Each row below is a small network's average activation on inputs in which a field has the value named, seen along a few directions.
Related values have similar rows: they may be neighbours, one step apart, or belong to one group.
(in the rows, 500 means zero)
Strong random noise was added to every row along 11 fixed directions; ignore it. To show where, here is one row again and again, with new noise each time:
[260 524 429 661 649 525 397 437 620 451 335 295 736 594 328 684 353 620
 412 494 913 660 666 369 405]
[366 508 594 550 548 784 637 468 581 306 660 474 551 681 600 553 295 474
 654 549 156 619 595 345 353]
[622 407 488 557 560 216 340 445 361 506 314 478 490 381 381 509 687 709
 336 492 899 530 496 585 522]
[401 428 267 633 750 360 458 343 419 694 568 493 418 621 500 232 520 619
 450 579 391 685 477 522 552]
[456 441 244 366 446 349 297 412 522 530 485 531 497 146 333 446 329 537
 521 340 410 613 115 456 288]
[643 516 604 553 631 333 496 458 451 343 620 468 660 508 694 615 485 576
 521 529 544 569 461 530 333]
[580 117 508 650 482 361 552 620 649 661 579 407 444 801 506 339 502 594
 531 680 511 592 517 408 585]
[642 505 578 558 466 137 350 383 311 375 456 232 632 261 404 735 576 395
 519 466 678 577 535 476 297]
[660 585 495 320 383 549 504 572 542 660 515 633 384 468 642 503 351 290
 449 529 419 433 365 563 510]
[457 480 473 419 513 546 559 603 626 447 518 641 585 454 600 471 429 588
 531 525 513 429 299 524 406]
[452 281 378 705 796  47 538 481 526 600 686 243 712 656 592 404 541 493
 568 729 555 633 483 455 368]
[620 326 508 335 388 305 515 654 446 592 649 411 253 411 505 371 518 172
 590 594 437 448 595 453 579]
[423 716 622 608 447 553 563 472 354 446 346 423 578 474 500 612 698 455
 507 532 693 390 721 580 569]


Values of D:
d5: [562 615 453 708 578 357 540 312 409 718 431 472 666 644 524 460 707 485
 430 622 353 458 426 610 559]
d9: [550 487 536 603 529 464 513 456 402 497 538 421 486 574 550 518 546 473
 529 521 424 574 566 517 535]
d3: [468 532 396 423 448 579 566 552 582 628 569 613 496 512 549 462 420 429
 567 409 270 442 306 549 547]
d1: [506 771 461 327 436 569 585 572 449 706 394 648 423 388 621 493 540 234
 419 585 531 279 442 680 569]
d8: [473 556 412 547 615 382 331 455 587 571 572 351 572 554 426 511 423 522
 404 379 841 571 719 433 620]
d7: [621 582 603 487 303 485 546 605 627 641 472 466 574 582 592 600 522 335
 472 548 549 310 486 524 519]
d6: [482 435 449 588 608 662 410 560 703 498 508 547 565 734 537 551 330 832
 405 356 725 692 498 479 618]
d4: [636 518 681 372 604 652 512 522 546  85 526 735 660 361 568 656 477 742
 474 417 522 426 295 537 328]
d10: [349 719 495 503 781 526 578 327 335 386 576 466 552 494 613 511 541 375
 479 573 327 513 672 529 341]
d2: [560 358 614 468 427 411 533 636 525 448 550 400 443 526 409 558 615 476
 548 428 595 406 656 461 661]
The values of D form a line.
A walk along D starts at d4 and steps to its neighbour d5. Put d9, d1, d7, d2 in the order it reaches them. -> d7, d1, d9, d2
Fewest steps between d8 and d6? -> 5

Values of M:
m24: [720 481 522 447 643 136 400 525 328 483 648 460 424 390 682 385 671 491
 485 530 802 486 645 611 572]
m22: [593 542 693 531 371 694 553 429 429 501 515 468 327 662 430 546 489 318
 508 526 201 536 787 402 599]
m28: [735 703 860 474 417 688 689 553 452 472 579 493 449 779 732 721 533 292
 459 590 472 329 870 502 622]
m14: [ 57 570 323 459 868 382 617 490 475 453 465 240 634 494 398 593 439 234
 522 687 514 520 697 378 302]
m19: [274 454 456 635 378 480 558 680 631 563 475 328 664 454 394 507 553 424
 693 501 668 466 502 498 580]
m21: [419 578 490 511 490 623 549 391 391 497 527 460 357 549 479 429 522 406
 536 409 247 508 634 488 620]
m5: [488 389 444 611 400 496 516 430 479 644 480 408 414 559 427 442 449 343
 559 656 252 597 448 431 460]
m6: [324 389 451 642 436 608 527 558 790 429 619 400 718 657 536 469 358 708
 647 477 439 541 420 347 354]
m26: [477 465 447 715 222 367 524 482 481 759 439 381 567 450 451 395 698 551
 634 508 535 436 331 612 563]
m3: [438 510 458 575 557 547 460 356 366 429 516 520 466 450 368 397 643 553
 535 482 280 537 493 505 543]
m27: [753 433 497 396 359 185 429 618 526 675 521 518 547 380 632 584 467 385
 470 477 632 468 241 629 487]
m18: [557 617 499 445 491 304 603 447 325 649 241 480 571 368 481 615 770 188
 362 688 463 244 383 667 456]
m4: [617 586 463 418 477 455 513 591 499 688 475 651 364 499 691 402 523 503
 384 506 687 383 448 674 607]
m7: [470 524 540 381 454 494 455 528 345 270 569 560 305 257 514 360 625 605
 555 359 550 433 643 511 557]
m16: [426 392 627 579 581 496 611 545 401 290 480 463 540 488 486 497 686 603
 602 619 552 493 601 509 456]
m20: [303 720 346 565 353 655 440 392 440 716 260 473 466 437 323 400 527 403
 442 498 564 503 564 537 628]
m29: [591 535 599 289 627 474 576 673 527 418 512 596 552 500 668 584 550 355
 440 650 664 316 526 587 561]
m9: [445 385 484 485 315 678 423 520 644 443 280 551 503 469 310 649 296 699
 455 381 511 563 258 388 313]
m15: [597 318 495 400 477 491 480 686 560 593 457 553 291 603 490 466 372 434
 376 584 694 511 555 470 600]
m10: [487 434 458 484 439 283 316 544 506 371 609 293 545 298 334 514 547 524
 605 232 730 528 601 413 505]
m1: [404 547 512 453 601 657 538 459 518 286 617 564 545 483 494 498 419 519
 609 486 368 512 557 395 465]
m30: [390 575 482 574 550 615 481 527 599 428 532 394 636 592 528 649 381 611
 521 342 616 589 585 450 489]
m25: [188 663 414 349 577 651 587 580 446 403 531 569 462 281 370 389 560 337
 627 509 518 359 690 468 571]
m13: [226 518 377 461 537 459 481 537 619 258 750 395 723 213 481 384 402 460
 762 420 390 529 357 371 301]
m23: [543 550 478 293 601 305 397 381 348 462 577 374 371 336 392 645 359 156
 442 469 479 573 707 369 343]
m11: [577 500 433 353 399 635 376 515 617 688 309 708 359 458 331 502 307 525
 308 394 677 475 407 506 577]
m12: [489 524 363 531 537 383 485 417 439 689 622 517 334 517 570 229 614 403
 505 591 327 505 510 546 608]
m8: [509 405 550 531 395 356 486 510 496 281 665 379 700 260 454 533 608 561
 720 352 334 472 343 438 334]
m17: [498 472 368 387 636 546 470 523 635 713 525 430 391 689 488 554 175 248
 352 544 506 650 555 407 541]
m2: [375 444 327 740 500 275 428 412 411 660 538 189 586 479 341 426 657 487
 645 460 539 676 585 491 650]
Each value of M is a pair of two hidden parts, and every pair occurs once (3 first parts, 10 second parts).
m13 and m29 share the first part; m13 and m12 share the second. Which value has the first part of m12 and the second part of m29? -> m18
m27 and m8 share the first part; m27 and m19 share the second. Which value has the first part of m19 and the second part of m8? -> m3
m16 and m25 share the first part; m16 and m9 share the second. Which value has the first part of m9 and the second part of m25? -> m23
m30 and m4 share the first part; m30 and m17 share the second. Which value has the first part of m17 and the second part of m4? -> m26

Values of W:
w4: [403 535 469 598 692 444 495 370 476 570 337 472 564 620 374 560 484 570
 350 621 690 534 601 472 433]
w7: [543 549 527 354 525 433 558 526 450 512 504 553 435 453 542 546 477 372
 472 584 469 382 525 500 386]
w15: [572 498 513 644 572 482 408 357 570 464 685 350 628 699 573 576 307 511
 544 460 277 701 499 386 362]
w22: [435 573 487 435 346 484 525 737 632 585 444 448 539 435 591 560 469 361
 526 487 800 350 514 544 601]
w21: [317 560 488 613 646 584 595 478 570 446 479 508 733 577 502 475 625 576
 506 618 485 420 482 506 435]
w8: [392 298 406 763 404 451 581 331 479 685 452 445 498 605 331 267 621 605
 619 664  80 600 360 460 466]
w24: [528 515 591 577 734 472 612 395 395 479 438 580 529 654 515 506 603 551
 393 738 526 466 616 530 455]
w27: [728 646 697 588 310 524 403 396 257 398 415 540 377 407 559 559 670 630
 508 365 580 527 611 604 599]
w1: [593 557 520 618 502 277 551 413 416 638 604 390 595 536 643 503 565 367
 568 607 424 505 463 544 418]
w5: [541 276 428 524 528 314 589 523 578 625 486 459 534 583 561 442 429 439
 511 700 304 500 256 470 279]
w3: [620 743 684 560 385 551 568 431 471 425 455 463 740 488 722 695 613 431
 543 529 427 347 453 620 396]
w29: [484 664 533 481 317 611 561 485 451 654 458 388 459 475 396 602 485 121
 597 538 302 401 611 503 603]
w18: [537 503 425 700 254 515 523 474 582 901 344 462 544 657 402 468 551 521
 478 494 395 478 361 557 688]
w20: [408 256 406 377 456 476 431 569 680 394 507 526 487 392 302 465 405 662
 542 353 484 526 349 355 386]
w14: [540 441 479 371 448 670 428 523 507 621 335 617 221 604 347 518 391 505
 285 431 568 519 642 458 687]
w25: [464 500 594 552 351 722 687 617 601 591 384 599 555 707 626 516 517 469
 508 660 403 388 399 562 533]
w9: [561 686 516 576 395 652 501 510 498 606 560 567 462 601 702 477 471 597
 532 331 434 557 448 637 654]
w2: [497 598 678 336 469 554 616 691 511 372 423 490 502 457 576 693 490 262
 467 601 766 284 738 478 410]
w23: [628 459 589 595 504 480 427 418 580 533 404 447 615 678 469 706 422 565
 356 494 636 574 562 443 494]
w11: [704 572 583 444 410 520 308 290 225 431 406 413 182 401 380 542 546 430
 338 355 449 592 728 484 562]
w10: [513 426 478 407 561 529 608 502 627 535 482 516 666 495 492 652 310 302
 529 672 127 516 158 426 196]
w6: [631 588 576 531 615 431 609 499 296 490 574 627 418 549 750 424 729 523
 489 592 407 432 511 721 619]
w17: [707 497 648 358 477 551 500 524 475 387 470 580 490 427 602 656 415 420
 428 576 485 509 397 536 379]
w19: [569 339 555 292 426 449 505 697 605 403 646 376 441 438 477 480 394 166
 547 601 537 422 586 353 474]
w30: [550 436 599 517 266 686 618 487 553 608 246 568 497 563 417 585 487 377
 464 726 262 413 344 488 392]
w28: [494 612 299 516 725 315 370 464 531 704 459 571 587 489 487 399 535 560
 295 458 895 504 475 615 670]
w12: [531 441 577 611 385 569 570 371 390 512 387 408 487 537 344 651 559 416
 544 555 148 537 430 456 394]
w26: [525 477 656 481 654 446 540 393 367 189 629 413 516 455 565 593 576 500
 523 501 346 497 643 447 319]
w13: [511 625 639 287 711 645 605 543 355 189 619 657 383 472 674 572 470 474
 501 438 353 479 632 537 450]
w16: [605 406 509 469 513 511 501 617 610 519 535 559 533 568 573 528 421 531
 468 539 617 548 395 528 544]
Each value of W is a pair of two hidden parts, and every pair occurs once (3 first parts, 10 second parts).
w1 and w6 share the first part; w1 and w8 share the second. Which value has the first part of w8 and the second part of w6? -> w16
w29 and w30 share the first part; w29 and w14 share the second. Which value has the first part of w14 and the second part of w30? -> w5
w21 and w17 share the first part; w21 and w26 share the second. Which value has the first part of w26 and the second part of w17? -> w22
w10 and w28 share the first part; w10 and w13 share the second. Which value has the first part of w13 and the second part of w28? -> w20
w3 and w4 share the first part; w3 and w19 share the second. Which value has the first part of w19 and the second part of w4? -> w24

Values of C:
c5: [454 648 527 292 501 522 671 651 638 566 317 648 648 440 654 629 438 267
 384 754 593 176 298 584 288]
c8: [390 665 342 545 556 593 377 464 440 545 587 513 432 457 554 388 399 575
 550 310 634 686 594 537 659]
c6: [486 797 491 417 454 695 485 461 518 672 385 587 401 562 574 541 386 383
 330 437 654 403 638 560 592]
c1: [589 436 706 393 649 668 595 571 547 206 703 609 465 629 645 505 465 522
 513 577 393 480 677 428 474]
c2: [189 711 370 633 353 628 562 572 668 646 487 408 693 496 554 470 429 433
 665 490 587 441 459 512 536]
c7: [453 364 429 415 739 579 507 578 674 369 577 744 553 543 544 335 406 755
 445 576 610 499 347 485 482]
c10: [768 209 757 409 381 603 505 687 770 289 560 653 549 649 535 667 353 716
 460 453 566 483 419 389 416]
c3: [678 488 528 497 546 180 421 526 498 469 566 328 741 386 608 749 430 455
 531 466 742 606 391 524 354]
c4: [120 527 366 757 403 576 665 488 679 661 461 220 810 663 346 565 477 369
 726 551 202 469 435 361 428]
c9: [619 306 605 422 403 512 481 512 450 246 639 470 395 391 475 555 464 535
 630 343 201 593 406 428 392]
The values of C form a line.
A walk along C starts at c7 and steps to its neighbour c1. Put c5, c2, c10, c3 in the order it reaches them. -> c10, c3, c2, c5
Fewest steps between c8 and c9? -> 2
